Each row below holds a small network's activations on one input, seen along a few directions.
Each table varies a few parts of the input and shows all the possible inputs, shuffled.
Descriptions start from the smaller parts, as in this example, which fits no table here: line(4) and (point or ring(9) or (values(2) and ring(5))).
Shared parts are said once, and a part with two or three values counts as separate values.

Other details of the inputs vary at random and push rows far along two fixed directions, the same in every table; ignore that.

Rows:
R1: [ -1  -1   4  41  -1   4 -17   6  18  -5  14 -20  -4 -21  20 -12]
R2: [  1   0   1 -29  13  27 -20 -14 -12 -13 -12  12  -9   7  -6  16]
R3: [  1   0   4 -27  18  22 -18  -8  -7 -14 -19  11  -5  14  -6  21]
R4: [  9  -7  -6 -29   8  29  -4  -8 -17  -8 -16  25  -2  14   3   7]
R5: [  6  -7   5 -24  12  16  -1  -5 -18 -12 -16  28 -16  21   0  12]
R6: [  1  -3  10  48 -11  -9 -16  27   6  -9  12  -4  -9   1  33 -16]
R7: [ -7  39 -15  -5 -37 -60  16   2 -15  47  -1 -17  41   6 -30  -2]
R8: [ -6  33 -17  -4 -28 -59  33  -7  -8  52  -1 -17  39  -5 -36  -5]
R9: [ 10  -3   2  47 -16  -5 -10  13   7  -1  15   9 -11  -4  38 -21]
R10: [  2  -5   1 -22  29  24  -2 -18   2 -11 -20  10  -8   4 -10  16]
R11: [  4  -9  -4  44  -7   5  -1  14  14   1  11  -7   3 -17  29 -23]
R12: [ -1  32 -14   0 -34 -62  38 -15  -6  54   1  -1  19  -7 -32  -6]
R13: [-13   6  -4 -72  -7 -34  45 -20  -2  16  11  -7  10   6 -64  21]
R14: [-11 -29   4 -48  17  25  16  -1  10 -30  18  -9  -3   0 -20  13]
R15: [  1  -3   0  41 -16   4 -22  23   0  -5  17 -13   4  -7  32 -23]
R16: [ -5 -15   3 -29  15  30   2  -3 -17 -12 -16   5  -6   3 -10   7]
R17: [ -2  -9  13  45  -2  -7  -3  24  11  -7   8 -10 -12  -7  23 -15]
R18: [ -2  -2   7  45   5  -1 -17  13  24  -7   8 -20   0 -14  21  -9]
R19: [ 10   2  -5 -27  16  26 -12 -22  -4  -8 -15  24  -8   9   3  15]
R20: [ -4 -11   6  43  -2   1  -7  26  12  -7   8 -20   4 -10  24 -17]
R21: [  4  -9   8  47  -2  -6   1  17  12  -4  10  -4 -13  -8  26 -18]
R22: [  5  -5  -3 -23  24  28   0 -25   3  -8 -19  17 -11  -1  -5  14]
R23: [ -6 -20   5 -47  23  21   4 -14  23 -32  18 -11  -7  -4 -22  20]
R24: [  0  41 -20  -3 -37 -60  19  -4 -14  51   2 -10  42   5 -27  -5]
R25: [ -2  -9  10  41  -7  -2  -3  17   6  -5  13  -9 -15 -13  21 -18]
R26: [  0  -7   7 -28   7  19  -6  -4 -24 -13 -13  22 -19  14  -4   9]
R27: [  7   1  -2 -25  20  23 -14 -15  -6 -12 -17  18  -6  14  -2  17]
Each input here is: values(3) and (point or (values(2) and line(4))).
- Changing only the values(3) part turns R3 into R6. The same change can be made to R22. Which row results? => R12
- Change only the values(3) part in R20. List by row number the other rows that result. => R17, R18
- List by row number the other rows that have the values(3) part in common with R15. => R4, R7, R8, R11, R14, R16, R20, R24
- Start at R26 and move only the line(4) part, one step at a time. The first step leads to R6. Which rows follow, in order? => R5, R9
